Each row below holds a small network's activations on one input, seen along a few directions.
In each table, some parts of the input vary, and every possible input appears once, in random order.
Descriptions start from the smaller parts, as in this example, which fits no table here: one of 6 places along a line, together with either a single point or one of 11 places around a ring or (one of 3 separate values, together with one of 5 places around a ring).
Shared parts are said once, and a part with two or three values counts as separate values.

Other details of the inputs shift rows strongly along two fixed directions, in all tables alike. That doesn't count.

Table:
row 1: -0.07,-2.89,-1.63,4.01,0.03,-3.53,2.79,2.57,-1.99,-1.09,-1.40,0.95,1.42
row 2: 1.23,1.58,-1.37,-3.36,-0.74,0.66,-1.42,-1.48,0.27,0.95,0.77,-1.31,-3.93
row 3: 1.50,-2.12,-1.51,0.31,2.73,-2.72,1.11,0.35,-0.17,0.90,-1.66,-0.71,1.73
row 4: -1.59,-1.33,-1.09,1.58,-0.49,0.78,0.24,0.27,-1.78,-0.79,1.43,0.10,-0.16
row 5: -0.40,-2.21,0.00,0.24,2.32,-2.90,2.11,-0.21,0.18,2.85,-0.40,0.32,-0.13
row 6: -1.84,1.81,1.26,1.44,-1.15,5.51,-2.03,-0.49,-1.03,-0.04,-0.51,1.65,1.84
row 7: -2.01,0.84,2.65,-0.02,-1.80,2.39,-1.17,0.25,2.07,-3.12,0.22,1.60,1.10
row 8: 0.36,0.17,-1.71,1.39,0.74,-1.20,-0.77,0.40,-0.65,-0.73,-0.40,0.20,0.51
row 9: 1.51,-2.37,-2.78,2.60,2.43,-6.49,3.40,1.40,-2.01,3.53,-1.44,-3.19,1.21
row 10: 0.66,-0.15,0.04,-1.14,1.48,-0.51,-0.49,-0.18,0.66,0.49,-0.51,-1.89,1.07
row 11: -1.99,-2.27,1.23,2.48,-0.95,1.71,0.17,2.08,0.01,-4.40,-0.64,2.87,2.59
row 12: -2.11,1.70,3.26,-0.56,-0.98,3.66,-2.37,-0.21,2.21,-2.07,2.03,2.21,0.39
row 13: 2.39,-2.43,-2.85,2.23,1.45,-7.45,4.32,1.11,-1.15,2.70,-2.37,-0.48,0.04
row 14: 3.47,1.63,-0.50,-5.55,0.90,0.19,-1.43,-2.08,0.79,0.71,-0.40,-3.62,-1.36
row 15: 0.63,-0.22,0.80,-1.67,-0.31,0.29,-0.08,0.35,0.78,-1.05,-0.72,-1.11,0.19
row 16: 4.30,-3.24,-2.92,-1.21,3.59,-5.49,3.43,-0.10,-1.51,2.64,-2.58,-2.87,0.69
row 17: 1.00,1.38,-1.26,-2.16,0.60,-2.25,-0.58,-1.73,0.48,3.20,0.64,-0.45,-3.06
row 18: 3.87,0.79,-1.29,-4.53,2.96,-1.60,-0.17,-1.88,1.22,4.05,-0.01,-4.14,-1.95
row 19: -0.73,-0.52,0.11,1.90,-1.29,0.21,0.75,1.54,-0.68,-0.94,1.17,-0.09,-0.33
row 20: -1.30,-4.18,0.20,4.43,0.75,-3.35,3.74,2.39,-0.27,-1.22,-1.87,2.52,3.35
row 21: -0.70,1.52,0.50,0.85,-0.84,-1.61,-0.57,0.41,0.32,-0.16,0.36,0.64,0.23
row 22: 1.18,4.62,0.50,-4.34,-2.71,3.23,-4.25,-1.42,1.55,-2.29,0.95,-1.10,-2.99
row 23: 1.75,0.18,-0.11,-1.83,1.62,-2.45,-0.04,-0.61,1.27,0.85,-1.35,0.82,0.16
row 24: -1.35,-0.37,1.03,-1.07,-0.14,1.32,-0.01,-0.86,1.53,-0.23,0.42,1.13,-1.11
row 25: -0.68,-1.78,-0.85,3.22,-0.20,-1.99,1.81,1.79,-2.37,-1.04,-0.01,-1.04,1.93
row 26: 3.81,1.97,-2.43,-3.34,1.79,-2.37,-0.62,-1.73,0.30,4.13,0.58,-4.18,-3.07
row 27: -0.39,3.42,2.54,-3.53,-0.93,2.60,-3.53,-1.34,2.76,-1.66,0.68,0.89,-0.40
row 28: -2.80,1.88,1.36,2.39,-2.10,2.03,-2.72,0.79,0.68,-4.17,0.98,4.47,1.09
row 29: 0.90,3.62,1.18,-3.03,-2.26,5.61,-2.59,-1.75,-0.16,0.33,-1.01,0.46,-1.43
row 30: -2.41,2.43,1.75,1.11,-3.21,2.35,-1.98,0.46,1.24,-3.58,1.10,1.92,0.03
row 31: 1.30,-5.16,-1.25,2.54,2.97,-4.49,5.19,1.74,-2.25,2.69,-0.65,-2.66,2.25
row 32: -1.53,-0.96,2.03,1.33,-0.55,0.87,1.05,0.79,1.33,-1.01,0.77,1.15,0.85
row 33: 0.50,5.29,1.30,-3.74,-1.80,2.92,-4.37,-2.07,2.35,-0.41,2.56,0.40,-3.23
row 34: -4.05,0.11,0.22,2.68,-1.24,3.63,-2.22,0.44,-0.30,-2.41,2.31,2.02,0.45
row 35: -0.74,-4.27,0.50,3.19,0.94,-1.96,3.90,2.54,-0.96,0.31,-0.28,-0.43,2.01
row 36: 3.75,3.53,-0.21,-4.34,-0.21,0.62,-0.37,-3.17,0.28,4.66,-2.40,-1.40,-2.83
row 37: 1.14,1.86,-0.55,-1.72,-0.70,1.64,-1.47,-0.78,-0.43,-0.48,1.91,-1.80,-1.70
row 38: 1.76,-0.78,-1.23,-3.69,1.79,0.15,0.19,-1.82,-0.17,1.73,0.20,-2.36,-1.74
row 39: 2.33,0.71,-0.77,-5.62,0.88,0.69,-0.81,-2.13,1.31,1.84,-0.16,-2.10,-3.58
row 40: -2.01,-2.41,1.14,5.95,0.41,-1.41,3.59,1.65,-2.80,2.80,-2.25,2.59,3.62
row 41: -4.14,-1.14,0.82,4.03,-2.11,1.23,0.42,1.11,-0.13,-2.07,1.43,3.14,0.32
row 42: -3.22,-0.39,1.58,4.32,-2.35,1.09,0.65,1.82,0.17,-2.35,1.78,2.40,0.98
row 43: -4.21,-2.54,1.03,3.11,0.52,2.93,-0.25,1.00,-0.10,-1.94,1.27,1.99,2.34
row 44: 4.38,2.28,-2.70,-4.22,0.70,-1.34,-1.67,-2.01,-0.47,0.58,-0.58,-2.46,-2.72
row 45: -3.44,0.38,1.99,3.33,-2.56,6.77,-0.86,0.79,-2.36,-2.67,0.03,2.94,3.32
Each input here is: one of 5 places around a ring, together with either a single point or (one of 2 separate values, together with one of 4 places along a line).
The inputs of row 3 and row 11 match in every part but the place on the ring of 5. If row 8 is changed in the same way as row 3 into row 11, which row does it become? -> row 1
The inputs of row 35 and row 32 match in every part but the place on the ring of 5. If row 29 is changed in the same way as row 35 into row 32, which row does it become? -> row 36
Start at row 33 and move only the place on the ring of 5, one step at a time. The first step leads to row 42. Which rows follow, in order? -> row 19, row 37, row 26
Which other rows does row 44 become when the choice among 2 separate values takes its other values? List them by row number. -> row 16

Table:
row 46: -1.22,-5.06,-1.41,2.93,2.33,-1.92,1.27,2.76,-1.08,-3.95,0.11,-1.40,4.10
row 47: 7.71,4.02,-3.28,-6.46,0.47,-2.17,-0.24,-3.16,-0.83,5.23,-2.93,-4.20,-4.51
row 48: -3.33,-1.98,3.16,2.42,-0.81,6.87,1.77,0.20,-1.64,1.39,-0.58,1.55,2.61
row 49: 3.62,-0.98,-1.79,1.36,1.27,-8.30,5.41,0.54,-1.18,6.50,-3.94,-1.38,-0.45
row 50: -2.91,-3.41,3.80,0.83,0.19,6.50,1.80,0.46,-0.78,-0.47,-0.80,1.18,3.62
row 51: -1.87,1.67,-1.87,2.57,-1.66,1.96,-2.03,0.10,-2.73,-0.45,1.74,-0.44,-0.67
row 52: -0.89,-1.64,0.69,1.85,0.87,2.20,-1.50,1.51,-0.19,-5.21,-0.81,1.87,4.64
row 53: -0.40,-0.78,1.82,1.66,-0.86,-2.04,1.94,1.36,0.66,-1.04,-2.03,2.06,2.05
row 54: -2.09,7.19,1.92,-0.22,-3.54,4.73,-5.53,-2.00,1.15,-0.53,1.06,3.78,-1.45
row 55: -2.31,-3.60,1.11,3.30,-0.35,-4.28,3.44,2.41,1.13,-1.78,-0.16,2.61,1.11
row 56: -0.25,4.08,1.36,-3.84,0.04,8.06,-3.34,-4.31,-0.60,4.94,0.62,-0.65,-1.80
row 57: 1.36,4.53,0.35,-4.58,-2.17,-0.18,-2.49,-2.35,3.35,0.83,0.91,0.64,-5.44
row 58: 0.11,-3.21,-0.11,3.58,-0.23,-1.11,3.10,2.46,-2.48,-2.07,-2.28,1.03,3.56
row 59: 6.06,0.82,-2.95,-8.50,4.20,-5.12,-1.60,-2.52,3.46,1.72,1.49,-5.88,-4.41
row 60: -1.77,3.66,-0.15,2.98,-2.56,4.55,-3.24,-0.36,-2.49,-1.16,0.46,2.79,0.69
row 61: -4.23,0.63,-0.29,5.08,-1.96,0.66,-1.12,1.41,-1.18,-1.41,4.23,1.92,-0.69
row 62: 0.90,4.16,-0.03,-4.07,-2.69,2.24,-3.35,-1.57,2.19,-1.39,3.42,-1.19,-5.36
row 63: 3.42,1.34,0.08,-4.38,2.68,-3.17,-1.35,-1.44,3.04,0.69,-2.04,-0.95,0.33
row 64: -4.71,1.39,0.65,4.86,-2.09,-0.34,-1.08,0.72,0.19,-0.36,2.18,4.49,-0.50
row 65: 0.82,2.77,1.16,-6.21,0.94,0.41,-4.79,-2.17,5.62,-3.16,1.52,0.77,-2.45
row 66: 4.02,-4.48,-3.81,-0.50,2.48,-7.01,5.16,1.24,-2.51,2.57,-2.15,-5.32,-0.17
row 67: -1.85,-4.34,0.09,3.55,-0.23,-3.28,3.38,3.10,-0.25,-2.78,1.94,0.03,0.94
row 68: -2.02,1.18,0.07,1.34,-3.48,4.36,-1.87,0.88,-1.15,-3.99,1.46,0.20,-0.50
row 69: 1.83,-7.94,-0.57,0.45,7.18,-3.63,6.24,0.73,-1.68,5.88,-3.42,-3.50,4.77
What is each input in this table made of? -> one of 4 places along a line, together with either a single point or one of 5 places around a ring
Start at row 64 and move only the place on the ring of 5, one step at a time. The first step leads to row 54. Which rows follow, in order? -> row 60, row 51, row 61
Which other rows does row 47 become when the place on the line of 4 takes its other values? List them by row number. -> row 52, row 58, row 60
Which other rows does row 67 become when the place on the line of 4 takes its other values? List them by row number. -> row 59, row 61, row 62

Table:
row 70: 2.28,-4.66,-2.90,0.07,3.35,-5.80,6.44,-0.27,-2.65,7.90,-1.74,-4.05,-1.68
row 71: 4.57,0.13,-0.62,-4.28,2.61,-4.55,2.35,-1.61,1.19,5.29,-3.42,-3.75,-0.62
row 72: 5.93,-0.45,-2.44,-3.84,3.84,-3.70,1.22,-1.11,-0.69,3.92,-1.69,-4.95,-0.23
row 73: -4.67,-2.64,2.16,5.11,0.29,-0.78,2.21,1.99,0.30,0.47,0.56,2.10,2.93
row 74: 3.76,-0.85,-2.55,-3.70,1.14,-6.90,2.28,-0.34,1.47,2.71,1.50,-4.92,-4.74
row 75: 3.88,7.79,-1.14,-8.20,-1.26,2.84,-7.34,-4.60,2.98,-1.19,0.51,0.46,-5.63
row 76: -1.18,-0.52,1.04,0.00,-0.13,2.06,-1.87,0.41,1.29,-4.72,-0.23,3.23,1.78
row 77: -2.15,-3.68,2.05,3.72,-0.27,-0.42,3.26,2.18,0.20,-1.94,-1.87,3.92,3.34
row 78: -0.70,6.71,2.95,-2.34,-4.17,8.01,-5.45,-1.85,1.11,-2.29,1.92,1.92,-1.48
row 79: -3.30,-3.16,0.25,5.51,1.46,0.08,1.15,2.29,-1.51,-0.93,2.35,0.87,3.39
row 80: -3.70,-3.81,-0.07,4.73,1.29,-1.83,1.16,1.85,-0.04,-2.09,1.28,3.60,2.21
row 81: -2.30,-1.70,-0.16,5.67,-3.09,-3.02,2.46,3.65,-1.10,-4.21,1.22,1.12,0.77
row 82: -1.04,0.32,3.22,0.63,-1.28,4.62,-0.26,0.53,0.19,-1.93,0.12,1.10,2.43
row 83: 3.05,-3.41,-1.71,0.70,4.10,-6.81,5.98,0.20,-1.66,8.20,-0.93,-3.98,-0.39
row 84: -1.78,3.94,1.42,-1.33,-4.43,7.52,-3.43,-1.48,-0.61,-2.07,0.73,1.89,-1.80
row 85: -1.92,-3.79,1.03,3.62,-1.76,-2.08,3.02,4.10,-0.06,-5.21,0.67,0.41,2.16
row 86: -1.84,5.31,1.00,-0.82,-2.30,4.24,-6.25,-1.08,1.33,-3.87,1.20,1.95,0.00
row 87: -2.57,-1.71,0.98,5.56,-1.63,-1.43,2.43,2.15,-1.03,-0.81,-1.33,4.72,1.90
row 88: 4.29,3.68,-0.55,-8.50,1.33,-0.97,-1.96,-4.36,3.66,4.56,0.06,-1.44,-6.30
row 89: -1.91,0.33,1.55,0.43,0.03,2.25,-2.54,0.60,1.07,-3.90,-0.15,1.17,3.13
row 90: 2.20,-3.44,-3.43,0.52,5.31,-9.26,3.73,0.12,-0.75,6.20,-1.15,-3.90,0.41
row 91: -0.71,5.06,0.80,-0.46,-2.33,5.92,-5.56,-0.84,0.07,-3.53,2.21,1.31,-0.12
row 92: 3.70,3.50,-1.09,-8.15,-0.07,5.22,-4.77,-3.54,0.98,-0.87,-0.23,-3.04,-3.40
row 93: -4.00,-4.43,-1.00,4.95,0.68,1.14,1.58,1.84,-2.40,-1.19,1.50,0.78,2.08
row 94: -2.56,2.61,2.10,2.21,-2.61,2.07,-1.61,0.36,0.47,-1.04,-0.35,2.54,1.20
row 95: 5.35,1.38,-1.12,-7.66,0.88,0.85,0.42,-3.40,0.02,4.22,-2.44,-4.42,-3.74
row 96: -2.66,-2.49,-1.77,5.87,-0.97,0.74,1.36,2.20,-3.82,-1.66,-0.31,1.35,2.42
What is each input in this table made of? -> one of 3 separate values, together with either a single point or (one of 2 separate values, together with one of 4 places along a line)
The inputs of row 74 and row 85 match in every part but the choice among 3 separate values. If row 93 is changed in the same way as row 74 into row 85, which row does it become? -> row 92
List by row number the other rows that have the choice among 3 separate values in common with row 87. -> row 75, row 78, row 81, row 84, row 86, row 91, row 94, row 96
Which other rows does row 70 become when the choice among 3 separate values takes its other values? List them by row number. -> row 84, row 95
